A small network was trained on invented records. Each row is its activation on one of them, seen along a few directions.
After each row come some of the record's fields: L, Y, B, P, V.
Not every record has every field; a missing one is written missing.
The largest differences between rows may come from other fields.
In the rows, zero is written as 500.
Random noise pushes rows far along 3 fixed directions. That doesn't count. These rows show it; they differ only by the noise:
560  634  596  456  663  576  494  309  518  466  352  390  546  439  473  508  536  508  700  462  349
315  663  545  697  547  433  591  562  345  263  430  393  686  486  538  403  441  661  705  376  491
219  633  583  726  401  409  762  715  382  265  372  471  609  519  496  409  389  619  741  369  481
420  338  339  660  498  488  538  517  317  274  808  521  713  596  606  474  638  733  467  469  448
387  780  659  594  614  480  577  465  446  359  231  344  600  420  475  426  403  552  804  380  438

420  421  522  501  357  403  532  771  523  583  468  575  369  462  516  536  440  457  385  491  662
<L:l2 Y:y4 B:b1 P:p2 V:v1>
617  533  531  402  628  455  373  467  521  518  363  396  469  435  578  599  555  461  531  468  446
<L:l2 Y:y3 B:b1 P:p2 V:v2>
779  725  614  282  881  620  167  72  584  643  305  274  539  312  485  524  541  454  603  535  440
<L:l1 Y:y4 B:b3 P:p2 V:v1>
484  732  534  549  561  550  371  388  516  555  427  447  555  500  424  370  347  492  499  518  632
<L:l1 Y:y3 B:b3 P:p1 V:v1>
790  433  516  241  576  640  373  277  699  724  450  552  257  467  433  597  590  275  395  589  411
<L:l2 Y:y3 B:b1 P:p1 V:v1>
578  405  450  450  567  452  439  511  460  492  619  476  507  466  592  583  606  522  403  482  502
<L:l1 Y:y4 B:b2 P:p2 V:v1>
444  492  546  527  518  518  671  478  478  451  442  490  534  487  482  505  515  525  632  479  349
<L:l1 Y:y1 B:missing P:p1 V:v2>
383  839  686  575  479  551  560  462  592  500  142  435  481  473  326  334  267  439  788  461  518
<L:l2 Y:y3 B:b2 P:p2 V:v2>
344  416  586  513  228  449  815  783  579  497  393  649  363  549  428  541  426  434  588  514  461
<L:l2 Y:y4 B:b3 P:p2 V:v1>
429  348  255  660  383  408  272  669  348  477  905  597  608  600  604  426  477  638  100  541  845
<L:l2 Y:y3 B:b1 P:p1 V:v1>
520  657  507  548  656  381  276  524  396  440  382  329  558  423  612  471  467  538  505  414  624
<L:l2 Y:y3 B:b1 P:p2 V:v2>
657  361  410  397  496  695  490  238  604  564  685  622  475  634  440  535  637  459  455  646  304
<L:l1 Y:y3 B:b2 P:p2 V:v2>
568  369  503  412  534  534  556  444  538  534  535  524  490  487  499  613  592  483  497  535  360
<L:l2 Y:y1 B:missing P:p1 V:v2>
323  391  478  566  121  525  656  775  625  663  537  740  311  637  382  475  370  400  361  563  661
<L:l1 Y:y3 B:b1 P:p2 V:v2>
541  367  370  560  531  469  354  483  393  410  730  487  607  572  576  470  614  612  391  497  534
<L:l2 Y:y3 B:b1 P:p2 V:v2>
392  363  450  603  417  410  714  668  418  350  589  531  552  552  564  554  553  571  510  433  423
<L:l1 Y:y1 B:missing P:p1 V:v2>
685  541  466  373  616  607  211  275  579  682  537  484  446  459  451  451  510  463  359  598  609
<L:l2 Y:y3 B:b2 P:p1 V:v1>
697  316  514  298  459  658  568  319  709  642  504  623  321  571  413  620  644  338  514  615  266
<L:l2 Y:y3 B:b1 P:p2 V:v2>
376  496  425  626  361  393  438  745  448  494  596  575  493  538  536  447  383  530  301  488  774
<L:l2 Y:y3 B:b1 P:p1 V:v1>
452  570  612  492  462  421  666  606  494  423  346  518  445  466  474  527  450  429  647  482  438
<L:l2 Y:y4 B:b2 P:p2 V:v1>
499  555  474  545  582  472  380  492  456  481  459  423  571  471  563  481  503  570  501  461  555
<L:l1 Y:y3 B:b1 P:p2 V:v2>
534  480  475  503  463  491  489  550  557  547  469  521  423  527  493  531  511  434  445  480  551
<L:l1 Y:y3 B:b1 P:p2 V:v2>
371  698  688  509  423  383  583  769  564  630  151  464  334  354  452  488  296  380  571  415  685
<L:l1 Y:y4 B:b1 P:p2 V:v1>
595  546  638  319  452  550  540  450  675  656  287  537  353  474  362  564  467  325  595  576  429
<L:l2 Y:y4 B:b2 P:p2 V:v1>
427  786  719  484  534  438  517  566  557  557  144  376  409  352  452  472  324  382  676  397  593
<L:l1 Y:y4 B:b1 P:p2 V:v1>
245  396  442  734  346  318  843  826  300  170  629  558  635  589  609  488  516  661  581  394  435
<L:l1 Y:y4 B:b3 P:p2 V:v1>
523  334  632  322  311  608  812  555  735  691  346  673  248  510  350  661  517  310  590  596  277
<L:l2 Y:y1 B:missing P:p1 V:v2>
464  607  653  430  491  435  615  638  565  606  237  486  337  372  480  573  415  356  581  444  520
<L:l1 Y:y4 B:b1 P:p2 V:v1>
441  713  576  572  609  487  374  437  466  542  365  345  600  408  470  401  373  557  555  447  644
<L:l1 Y:y1 B:missing P:p1 V:v2>
355  502  456  638  381  464  619  638  461  382  515  536  554  597  504  440  449  573  548  468  537
<L:l1 Y:y3 B:b2 P:p2 V:v2>
400  356  505  511  339  506  818  628  501  416  529  629  464  565  486  544  554  508  604  522  316
<L:l1 Y:y4 B:b2 P:p2 V:v1>
679  636  466  477  839  368  109  396  372  456  504  267  635  327  669  515  550  586  392  438  669
<L:l2 Y:y4 B:b1 P:p2 V:v1>
624  347  549  273  341  633  643  462  733  745  430  636  264  543  371  623  561  313  501  623  343
<L:l1 Y:y4 B:b2 P:p2 V:v1>
403  359  330  662  357  550  592  531  450  369  735  600  609  696  476  379  540  618  451  498  470
<L:l1 Y:y3 B:b2 P:p2 V:v2>
397  612  686  478  348  535  683  591  653  613  209  549  349  474  338  478  330  379  653  519  502
<L:l2 Y:y1 B:missing P:p1 V:v2>
399  613  628  517  394  470  546  650  567  605  255  509  373  454  423  468  365  425  585  481  596
<L:l2 Y:y3 B:b1 P:p2 V:v2>
588  695  484  509  612  562  148  303  525  591  494  447  581  482  428  386  407  503  427  555  706
<L:l2 Y:y3 B:b1 P:p2 V:v2>
599  328  526  322  465  600  648  416  614  573  508  567  411  511  470  642  632  424  558  561  255
<L:l1 Y:y4 B:b2 P:p2 V:v1>
608  615  562  365  506  712  394  227  697  714  414  536  429  540  328  491  457  377  547  617  450
<L:l1 Y:y3 B:b2 P:p2 V:v2>
640  408  407  455  618  495  374  396  468  431  598  470  558  506  602  594  650  566  459  520  419
<L:l2 Y:y3 B:b1 P:p2 V:v2>
531  327  431  479  510  519  534  486  495  469  651  517  523  531  554  590  619  538  423  481  425
<L:l1 Y:y1 B:missing P:p1 V:v2>
585  378  522  393  515  545  612  433  540  529  531  541  424  487  512  594  618  427  531  521  323
<L:l1 Y:y4 B:b1 P:p2 V:v1>
557  544  520  441  517  592  469  357  592  551  413  484  507  546  422  481  496  483  606  569  406
<L:l2 Y:y3 B:b2 P:p2 V:v2>
611  554  601  358  638  572  535  322  562  533  377  445  482  414  480  587  570  443  641  512  322
<L:l1 Y:y4 B:b2 P:p2 V:v1>
473  766  606  526  550  532  447  422  563  544  270  419  465  470  421  425  362  402  620  434  559
<L:l1 Y:y3 B:b1 P:p2 V:v2>

Which values does each new row have?
654  620  698  257  542  525  471  468  723  764  153  460  244  378  387  579  434  257  578  544  470
<L:l2 Y:y4 B:b2 P:p2 V:v1>
721  306  436  287  452  660  398  378  707  817  605  633  263  526  416  587  594  301  244  611  515
<L:l1 Y:y3 B:b1 P:p1 V:v1>
413  876  553  651  713  354  198  514  338  372  349  273  669  354  592  360  294  589  513  371  797
<L:l2 Y:y3 B:b1 P:p1 V:v1>
362  249  471  508  197  466  819  761  533  468  592  699  418  617  480  570  536  495  498  549  406
<L:l2 Y:y4 B:b2 P:p2 V:v1>
670  689  582  378  761  570  379  195  523  488  310  324  545  436  507  543  564  469  694  496  302
<L:l1 Y:y3 B:b2 P:p2 V:v2>
480  481  375  554  515  535  391  414  432  442  691  493  641  567  516  443  524  619  403  503  564
<L:l1 Y:y3 B:b2 P:p1 V:v1>
516  596  503  469  461  537  384  457  569  608  455  533  477  552  407  418  391  431  440  571  615
<L:l2 Y:y3 B:b2 P:p1 V:v1>
454  418  425  590  504  405  485  576  344  325  659  498  622  526  597  464  551  604  475  483  518
<L:l2 Y:y4 B:b1 P:p2 V:v1>
308  767  699  588  391  428  768  657  558  405  154  482  404  509  420  459  303  367  783  386  427
<L:l1 Y:y3 B:b1 P:p2 V:v2>
501  335  371  563  502  513  436  452  405  420  751  516  637  555  563  486  589  650  404  543  500
<L:l2 Y:y1 B:missing P:p1 V:v2>
387  641  473  624  460  466  414  560  443  506  536  504  536  525  493  357  357  499  389  461  734
<L:l1 Y:y3 B:b1 P:p1 V:v1>
474  700  522  597  689  346  260  501  326  368  453  284  654  384  633  420  435  595  519  388  674
<L:l2 Y:y4 B:b1 P:p2 V:v1>
474  329  472  509  429  524  628  523  488  429  591  561  515  542  514  539  564  552  525  526  370
<L:l2 Y:y1 B:missing P:p1 V:v2>
382  581  460  661  563  413  462  557  371  354  513  388  692  523  572  419  470  654  565  413  548
<L:l1 Y:y3 B:b2 P:p2 V:v2>
452  280  420  539  432  468  693  599  453  372  667  567  539  564  573  613  629  562  472  455  370
<L:l1 Y:y1 B:missing P:p1 V:v2>
541  481  489  497  601  492  490  436  411  449  547  451  543  448  566  497  569  526  525  484  430
<L:l1 Y:y4 B:b1 P:p2 V:v1>
385  567  468  635  492  407  507  583  350  292  574  484  634  516  567  450  446  618  503  462  568
<L:l2 Y:y3 B:b2 P:p1 V:v1>
460  473  583  447  462  523  709  533  529  470  414  533  473  463  472  586  525  472  645  495  335
<L:l1 Y:y4 B:b2 P:p2 V:v1>
515  354  469  485  442  554  571  461  521  534  596  563  500  548  468  510  553  528  481  575  417
<L:l2 Y:y1 B:missing P:p1 V:v2>
665  676  599  328  610  613  416  279  674  668  305  453  391  474  387  528  461  302  543  528  433
<L:l1 Y:y3 B:b2 P:p1 V:v1>
496  215  434  478  336  495  784  629  502  419  671  664  396  592  547  605  650  460  474  510  297
<L:l1 Y:y4 B:b1 P:p2 V:v1>
496  582  486  565  600  453  419  481  438  427  459  396  574  483  563  477  504  541  535  418  528
<L:l1 Y:y3 B:b1 P:p2 V:v2>
